A small network was shown many inputs. Here are its activations along a few directions, one row for each input.
In each table, some parts of the input vary, and every possible input appears once, in random order.
Descriptions start from the smaller parts, as in this example, which fits no table here: one of 5 places around a ring, together with either a single point or one of 9 places around a ring or (one of 2 separate values, together with one of 6 places along a line).
Shared parts are said once, and a part with two or three values counts as separate values.

Other details of the inputs shift rows strongly along two fixed directions, in all tables alike. That doesn't count.

Rows:
row 1: [-60 -46 -43  75   4  53 -18  -3 -89 -37  95 -43  33 -28]
row 2: [ 64  37  -6  29 -58  34  38  32 -14  -1  -8 -29   0 -79]
row 3: [-62 -19  30 -13  32  -3 -31 -15 -46 -49  34  30  13  85]
row 4: [  2  -1  -2 -36  31 -24 -16 -12  50  25 -30   3   0  21]
row 5: [-71 -42   1  -2  53 -14 -46 -27 -15 -15  38  13  16  63]
row 6: [ 29  26  29 -44 -11 -40  14   3  43  14 -51  40 -26  21]
row 7: [ 34  -3 -23  57 -30  41   8  -2  -2  24  15 -49  -1 -75]
row 8: [-16   4  32 -28  13 -24  -9  -8   0 -17 -11  35  -6  54]
row 9: [  7  16  27 -33   4  -8  18 -15  19   0 -45  25 -28  43]
row 10: [-72 -31  24  -8  28 -14 -21 -14 -52 -44  39  46   1  84]
row 11: [-26  -4  22 -27   7 -31   5  -2  -7 -11  -6  44 -17  56]
row 12: [ 92  47   5  23 -66  28  35  36  10  12 -22 -32   0 -93]
row 13: [ 81  44 -13  25 -71  21  56  35   2   9 -26 -24 -15 -95]
row 14: [ 61  36  -9  29 -59  31  44  32 -16  -2  -7 -27  -4 -81]
row 15: [-78 -38 -15 -13  58   2 -31 -23 -24 -20  27   3  18  64]
row 16: [-31 -35 -20  77  -2  45 -38  -1 -63 -24  93 -44  38 -35]
row 17: [-36 -15 -18 -31  39 -15  -6 -15  18   8 -17   5   0  34]
row 18: [ -5  -8  -1 -28  23 -37 -14 -14  50  30 -23  19 -10  19]
row 19: [  7  23  19 -47  12 -14  13   1  17  -6 -43  23  -9  39]
row 20: [ 38  21 -10 -50  16 -29  11  -1  81  48 -73  -1 -13  -8]
row 21: [ 13 -10 -24  52 -14  40 -12  11 -22   2  42 -51  26 -64]
row 22: [-39 -46 -25  82  -8  35 -27   0 -67 -18  96 -29  28 -39]
row 23: [ 58  45  28 -59 -11 -31  21   8  63  22 -76  23 -20   8]
row 24: [ 11  -2  -7 -34  10 -47   7  -5  64  48 -42  20 -21   6]
Description of these inputs: one of 2 separate values, together with either a single point or one of 11 places along a line.
Changing only the choice among 2 separate values turns row 22 into row 10. The same change can be made to row 5. Which row results? -> row 8
Change only the choice among 2 separate values in row 17. List by row number the other rows that result. -> row 14
Change only the choice among 2 separate values in row 20. List by row number the other rows that result. -> row 19

Rows:
row 25: [-25 -11  -2 -49  33 -35  -4 -15  37  20 -35  36 -19  44]
row 26: [-32 -18  -6   4  29  35 -12 -12 -29 -17  19 -22  11  31]
row 27: [-26  -6  11 -56  45 -36 -21 -13  44  12 -28  21   3  55]
row 28: [-29  -1  26 -46  32 -27 -18  -4  12 -11  -9  29   5  62]
row 29: [-27 -11  -8 -53  34 -43  -1  -6  38  29 -26  32 -13  52]
row 30: [-16   2  14 -49  25 -38  -2  -2  20  -6 -38  41  -8  48]
row 31: [ 16  18  14 -26   1 -16  -2  17  18  12 -12  11   7  10]
row 32: [ 56  20   2 -14  -8 -15   7  -8  65  33 -50  -1 -18 -28]
row 33: [ 15  15  11   6  -8   7  -5   0  -4 -17   3   1   8 -15]
row 34: [ -2   7   8   3  -7  28  22   1 -22  -7  -9  -8  -7  12]
row 35: [  5   4   2  -7   2 -22   2 -20  37  21 -30   4 -21   8]
row 36: [ 26   9 -27  33 -28   5   7   6   0  -3   4 -30   7 -62]
row 37: [ 40  22   6 -28 -22 -22  27  13  38  27 -45  25 -26 -21]
row 38: [-82 -22   9  -1  44  40 -26 -12 -79 -64  52  -3  31  75]
row 39: [17 -5  4 -4  1 -7 -7  0 27 22 -6 -8 -1 -6]
row 40: [-48 -28  11  36   4  17 -15   3 -62 -18  64   5  12  33]
row 41: [  2  -7 -17   5  -1  -8   2  10   7   6   3 -13  10 -24]
row 42: [-15 -11  12 -30  28 -26  -6 -19  38  28 -36  26 -19  39]
row 43: [ 37  19 -14  28 -28  14  -3   4  12   6   4 -36  10 -64]
row 44: [ 23  18   2  38 -35  23  -5   9 -29 -24  31 -26  16 -48]
row 45: [-24  -9  -7 -39  32 -33  -2 -25  36   7 -30  33 -19  40]
row 46: [ 49  23  20 -11 -28 -14  24   8  39  35 -48  15 -27 -24]
row 47: [ -3 -20  -7  51 -19  23  -2   4 -23  10  41 -28   7 -38]
row 48: [ 13  10   8   1  -8  34  12   5 -21 -14  -3 -15   2   5]
row 49: [ -1  -7   1   7   8  -7  -1 -20  21  14 -13   6 -14   1]
row 50: [ 29  20 -15  15 -36  38  39  21 -25  -4  -2 -21  -5 -46]
row 51: [-27 -16  -6  38 -11  22  -2  -4 -56 -37  53   6   5  -8]
row 52: [ 37  13  -8  13 -16  14  -5  11  19  20  -7 -22  10 -57]
row 53: [-81 -40  19  30  30  15 -28 -30 -71 -51  62  23   8  68]
row 54: [-29 -19   8 -35  41 -24 -24 -13  22  16  -5  19   2  65]
row 55: [ -4   5  -1   4 -18  -7   9  -3 -14 -16   8  11 -11   0]
row 56: [ -6   4  -2 -29  23   3  17 -14  26  20 -44  -4 -17  29]
row 57: [ 45  27   6 -31 -19 -34  26  23  44  20 -49  12 -11 -23]
row 58: [ -6  -5 -16 -19  16 -25  -1   8  20  17 -12   4   7   8]
row 59: [ 41  11   9  37 -34  22   3   4 -12  -9  15 -12   0 -44]
row 60: [ -6 -20   0  24   6  19 -23  -6 -15   0  27 -11   9  -6]
row 61: [  3   5  -2  -9  16  -5 -15 -13  24   1 -12  -1   6  -4]
row 62: [-13  -7   9  49 -25  20  -3  -7 -47 -25  42  -9  -1  -9]
row 63: [ 17  -3   6  44 -29  29  -7  22 -40  -5  51 -19  17 -28]
row 64: [-36   3   3 -51  36  -9  10  -6  -7 -26 -33  21   0  68]
row 65: [-20 -24 -10  42  -2  17  -9   3 -29  12  46 -18  11 -10]
row 66: [ 16   0 -17  36 -15  25 -11  19 -15  11  39 -36  28 -52]
row 67: [ 52  30  13  -7 -26   1   7  19  24  14 -26  -1  -1 -43]
row 68: [  6   1   3 -11   9 -15 -13 -19  29   7 -17   0  -9  16]
row 69: [ -1   3   1 -17  -6 -18  12  16   3  12  -1  22  -9  12]
row 70: [-15  -1  12 -41   9 -34   9   2  18   5 -19  35 -17  39]
row 71: [ 29   9 -27  32 -36   8  14   3   5  10   7 -23  -8 -64]
row 72: [-43 -30  18  29   8  21 -28  -2 -60 -37  68  -1  20  35]
row 73: [-32 -26 -20  33   9  18 -18   1 -41 -22  41 -13  22 -15]
row 74: [ 34  21 -26 -11  -6  11  29  12  23  15 -42 -29  -1 -39]
row 75: [-40  -2  11 -43  30 -42  -9 -18   3 -31 -21  37  -5  70]
row 76: [ 49  24  -8   8 -36  -7  23  36   9  16 -10  -8   4 -52]
row 77: [  2   9 -13  -3  12  31   2   2  -3  -3  -6 -33  14 -12]
row 78: [ 49  27  -3   1 -28 -12  24  12  22   1 -33   4  -7 -47]
row 79: [-40 -23 -17  13  25   0 -18 -16 -22 -28  23   2  14  13]
row 80: [-57 -25 -24   0  30  29  -1 -12 -43 -23  27 -11   6  32]
row 81: [ 21   8  25 -23  -1 -13  -4   0  22  10 -26  21 -12  18]
row 82: [ -1  -3  11  36 -20  19 -14  -5 -40 -30  40 -12   7  -4]
row 83: [ 47  18  16   7 -38  -8  26  17  25  30 -22  -1 -18 -37]
row 84: [ 10 -11 -24  38 -27  17   9  14 -16  11  35 -25   5 -58]
Describe the family of inputs behind these rows. -> one of 2 separate values, together with one of 5 places around a ring, together with either a single point or one of 5 places along a line
Changing only the place on the ring of 5 turns row 51 into row 78. The same change can be made to row 55. Which row results? -> row 75
Changing only the place on the ring of 5 turns row 36 into row 35. The same change can be made to row 74. Which row results? -> row 56
Change only the place on the line of 5 in row 47. List by row number the other rows that result. -> row 35, row 42, row 49, row 65
List by row number the other rows that have the place on the ring of 5 and the choice among 2 separate values in common with row 61. -> row 27, row 43, row 52, row 66, row 77
List by row number the other rows that have the place on the ring of 5 and the choice among 2 separate values in common with row 28. -> row 31, row 33, row 38, row 44, row 67
